Each row below holds a small network's activations on one input, seen along a few directions.
In each table, some parts of the input vary, and every possible input appears once, in random order.
A made-up example of a description, with smaller parts first: one of 3 separate values, together with either a single point or one of 11 places along a line or (one of 4 places along a line, together with one of 8 places around a ring).
Shared parts are said once, and a part with two or three values counts as separate values.

Other details of the inputs shift rows strongly along two fixed directions, in all tables alike. That doesn't count.

Rows:
x1: 17 8 15 -16 2 0 -4 -9 1 2 0
x2: -12 -1 1 3 -14 10 19 22 21 -35 -21
x3: 2 -9 -1 -25 5 16 -5 -12 -2 -13 4
x4: 12 22 44 -36 -17 27 25 -5 10 -23 16
x5: -14 3 4 25 -11 -1 14 24 10 -11 -9
x6: 19 20 55 -33 -19 18 19 -5 12 -24 2
x7: -16 2 -40 38 6 -19 -10 13 -5 13 -18
x8: -14 6 2 20 -15 -4 12 21 16 -8 -15
x9: 12 0 15 -12 -2 8 -3 -11 -9 2 7
x10: -10 -3 -4 10 -15 15 24 15 16 -41 -10
x11: -20 -9 -21 36 1 -14 0 22 4 7 -8
x12: -14 -3 -22 34 -2 -15 -3 16 4 9 -24
x13: 12 7 24 -27 -4 3 13 -4 11 -4 10
x14: -9 -3 -42 43 6 -12 -9 15 -7 14 -14
x15: 16 29 56 -46 -21 22 37 -3 15 -33 15
x16: 5 6 16 -15 -2 0 -5 -13 -7 2 3
x17: 8 7 14 -15 0 0 -4 -13 -7 2 1
x18: -24 -1 -24 33 -5 -13 -3 15 0 8 -17
x19: -4 14 9 18 -20 13 24 20 7 -20 -15
x20: 6 -19 -25 -16 28 -14 -35 -31 -21 44 24
x21: 5 -13 -6 -18 18 -16 -33 -29 -19 32 17
x22: -21 4 -16 23 -9 -9 9 19 6 -1 -9
x23: -20 -4 -39 40 4 -9 -9 10 -6 18 -19
x24: 19 -9 0 -18 19 -11 -28 -27 -13 28 7
x25: 10 -9 -9 -24 19 -4 -17 -25 -13 29 23
x26: -15 5 -33 35 0 -3 -2 14 -1 8 -18
x27: -21 -12 -35 34 3 -22 -7 19 6 18 -12
x28: 4 -7 0 -20 11 -12 -22 -21 -13 22 17
x29: -22 -11 -33 36 2 -23 -10 18 6 18 -13
x30: -2 16 7 19 -18 14 24 20 8 -21 -15
x31: -16 -1 -14 30 -11 -1 7 20 3 -1 -9
x32: 18 19 50 -39 -16 15 26 -1 18 -24 13
x33: 12 -4 -8 -13 18 0 -25 -28 -18 26 9
x34: 17 12 9 -17 6 10 -6 -16 -7 3 9
x35: 23 23 70 -37 -19 28 29 -2 10 -37 9
x36: 20 23 62 -40 -25 31 33 -2 12 -35 18
x37: -6 9 1 27 -7 2 15 21 7 -13 -17
x38: 10 -34 -24 -23 26 -3 -35 -27 -21 17 15
x39: 13 -13 -5 -18 14 -6 -16 -19 -14 24 24
x40: -15 -1 -13 31 -10 0 7 19 2 -1 -12
x41: 10 -30 -10 -18 25 -7 -23 -25 -8 1 15
x42: -9 0 -31 37 -1 -5 0 17 -4 6 -16
x43: 14 21 34 -26 -10 13 12 -10 1 -16 2
x44: -21 4 -15 27 -10 1 6 16 6 1 -11
x45: -12 17 9 16 -20 16 22 17 10 -19 -15
x46: 8 -8 -4 -24 16 -14 -20 -24 -14 25 21
x47: -19 -4 -15 12 -9 1 14 12 14 -32 -15
x48: 20 -3 -3 -15 18 -12 -25 -21 -10 23 8
x49: 7 -4 6 -18 9 4 -17 -23 -12 18 13
x50: 12 -7 15 -20 7 -6 -17 -19 -5 17 9
x51: 8 -15 9 -23 9 8 -4 -6 -1 -17 5
x52: 11 -27 -10 -10 31 -19 -42 -29 -25 42 19
x53: 14 -12 -6 -20 15 -5 -13 -18 -13 24 23
x54: 5 -19 -12 -23 16 5 -17 -28 -5 -3 12
x55: -9 10 6 14 -20 11 27 24 12 -19 -4
x56: -20 -20 -36 26 3 -13 -3 11 14 -12 -19
x57: 20 6 15 -10 9 2 -3 -7 -5 -1 7
x58: 11 11 10 -15 2 1 -4 -12 -7 1 3
x59: -17 -8 -25 34 3 -15 5 23 5 7 -6
x60: -11 4 -3 20 -6 -2 23 26 13 -10 -5
x61: -19 10 -5 20 -15 7 16 19 11 -9 -8
x62: 1 -9 2 -27 4 6 -6 -11 -2 -15 2
x63: 14 -17 3 -20 21 -11 -22 -20 -14 25 24
x64: -1 16 11 19 -12 8 23 24 11 -23 -15
x65: -4 12 15 20 -14 7 23 23 10 -21 -16
Each input here is: one of 5 places around a ring, together with either one of 2 separate values or one of 11 places along a line.
The inputs of x51 and x62 match in every part but the place on the ring of 5. If x65 is changed in the same way as x51 into x62, which row does it become? -> x17
Change only the choice among 2 separate values in x47. List by row number the other rows that result. -> x62
Change only the choice among 2 separate values in x38. List by row number the other rows that result. -> x10
A walk changes only the place on the ring of 5. It starts at x6 and steps to x16. List the rest of the walk in order. -> x45, x9, x35

Rows:
x66: 12 -32 -30 -14 42 -34 -54 -41 -20 27 -1
x67: 19 16 45 -61 -13 43 15 -33 -2 -31 13
x68: 31 -19 -1 31 56 2 -51 -30 -35 56 19
x69: -36 6 7 30 -42 24 59 50 34 -41 -18
x70: 24 29 39 -60 -4 34 16 -32 -1 -36 19
x71: -18 -23 -52 40 25 -42 -24 -2 -1 7 -33
x72: -27 44 -11 29 -30 23 47 36 25 -62 -25
x73: -22 51 11 33 -25 -4 35 54 19 7 -37
x74: 19 -7 35 -49 -2 23 -16 -28 -3 -18 5
x75: 24 -19 22 -34 24 -25 -5 -24 5 4 22
x76: -30 -21 -43 29 0 -4 6 16 3 16 2
x77: 19 36 3 31 -33 27 51 65 26 -37 -39
x78: 20 6 54 -61 -16 40 5 -27 2 -34 6
x79: 16 12 21 -49 3 26 -2 -36 -10 -16 16
x80: -41 27 -1 48 -7 -32 3 39 -19 34 -20
x81: -34 -29 -63 37 8 -8 -25 -2 -13 21 -26
x82: -35 -15 -71 85 10 -69 -58 2 -37 86 -1
x83: -22 7 -2 27 -25 10 14 34 24 -47 -39
x84: 34 18 1 -16 10 -14 -23 -31 -10 66 5
x85: -29 4 14 30 -41 18 48 58 39 -47 -21
x86: 15 -34 2 -27 26 -24 -29 -19 -6 22 24
x87: 14 -3 2 -39 18 3 -2 -24 -7 11 40
x88: 11 -9 5 -38 13 7 -3 -24 -8 13 38
x89: 5 -38 -4 -29 16 -3 -27 -22 -11 30 28
x90: -25 -14 -15 34 -14 -9 12 43 25 -17 -14
x91: -26 -45 -72 52 34 -56 -32 15 0 37 -10
x92: 29 9 60 -59 -6 19 3 -24 8 -42 2
x93: 50 -2 33 -25 3 20 8 -16 -45 -20 25
x94: -12 43 10 60 -49 3 34 26 25 3 -26
x95: 15 3 -1 -38 18 0 -4 -22 -6 7 45
What is each input in this table made of? -> either one of 3 separate values or one of 5 places around a ring or (one of 2 separate values, together with one of 11 places along a line)
Change only the choice among 2 separate values in x76. List by row number the other rows that result. -> x67
A walk changes only the place on the ring of 5. It starts at x94 and steps to x82. List the rest of the walk in order. -> x80, x73, x84

Rows:
x96: -31 24 -15 26 -7 10 9 14 6 -40 -36
x97: 14 -17 6 -54 0 14 -7 -32 -2 8 27
x98: 42 59 80 -45 -25 38 14 5 -8 -5 -3
x99: 33 -21 -14 -38 22 8 -45 -53 -30 22 4
x100: -28 -8 -60 65 5 -18 -12 10 13 41 6
x101: 30 -8 16 -11 36 2 -53 -57 -36 72 11
x102: -5 5 -21 32 -22 24 14 22 8 -32 -35
x103: -30 -23 -55 33 -10 -1 3 24 11 6 -8
x104: -33 0 -24 13 -27 10 30 23 26 -20 -16
x105: -21 -18 -23 22 -9 -17 8 23 27 -17 -33
x106: -18 38 -15 23 -21 -10 45 40 8 9 -7
x107: -10 18 49 35 -23 6 37 36 35 -7 -27
x108: -12 -16 -3 29 -8 -3 23 41 20 -35 -16
x109: -17 -46 -57 49 14 -31 -19 27 4 12 -20
x110: -44 23 3 2 -24 13 38 26 29 -46 -8
x111: 5 42 15 44 -27 28 28 16 25 -31 -21
x112: 21 29 51 -52 -17 39 18 -27 4 -48 -10
x113: -21 6 16 6 -23 -1 33 28 38 -50 -33
x114: 48 18 -5 -23 32 -11 -30 -54 -31 33 27
x115: -1 -31 -28 -56 41 -19 -59 -59 -24 48 40
x116: 7 4 39 -21 3 13 -2 -25 -2 46 27
x117: 25 20 79 -70 -31 56 55 -1 18 -60 38
x118: 40 -44 -35 -31 48 -5 -72 -62 -51 50 23
x119: 24 -27 31 -36 32 -3 -10 -15 -13 -9 32
x120: 13 7 54 -61 -1 5 5 -17 21 -40 7
x121: 37 0 66 -59 -19 25 23 -6 26 -48 10
x122: -10 -7 -26 62 4 -26 -7 21 27 14 -12
x123: -5 16 7 27 -15 34 35 31 1 -53 -21
x124: 16 -49 -27 -43 52 -11 -52 -50 -43 53 60
x125: 15 -8 -12 -40 33 -1 -54 -56 -29 17 6
x126: -44 -25 -54 40 25 -45 -27 15 8 5 -25
x127: 23 42 69 -57 -25 26 19 8 1 17 27
x128: -20 17 -51 48 -1 -25 19 18 8 21 7
x129: -34 -1 -34 74 -12 -32 -30 6 -37 33 -24
x130: 2 11 39 -64 -16 25 22 -23 15 -27 19
x131: 43 15 -11 -31 38 -21 -40 -44 -50 61 15
x132: 45 45 79 -58 -13 1 41 3 10 -19 13
x133: -19 -10 -42 54 16 5 0 23 -20 -11 -19
x134: 22 -28 22 -30 25 -5 -11 -10 -8 -8 24
x135: 12 -43 -17 -41 50 -6 -41 -43 -41 43 60
x136: -8 -4 -56 61 20 -54 -7 19 6 28 -9
x137: -2 35 39 19 -30 -3 29 62 23 -3 -27
x138: -34 -11 -4 60 -19 -48 -10 25 -8 18 -14
x139: 21 -1 41 -56 -18 37 26 -10 9 -28 33
x140: -23 -16 -71 47 7 -10 -24 2 -9 13 -42
x141: -22 -42 -60 42 10 -34 -21 18 10 15 -31
x142: -38 27 35 29 -57 1 39 30 5 -15 5
x143: -7 4 -16 37 -12 23 19 27 -1 -35 -25
The inputs of x120 and x115 match in every part but one. If x138 is changed in the same way as x120 into x115, which row does it become? -> x142
What is each input in this table made of? -> one of 3 separate values, together with either a single point or one of 5 places around a ring or one of 10 places along a line
Change only the choice among 3 separate values in x102. List by row number the other rows that result. -> x103, x121
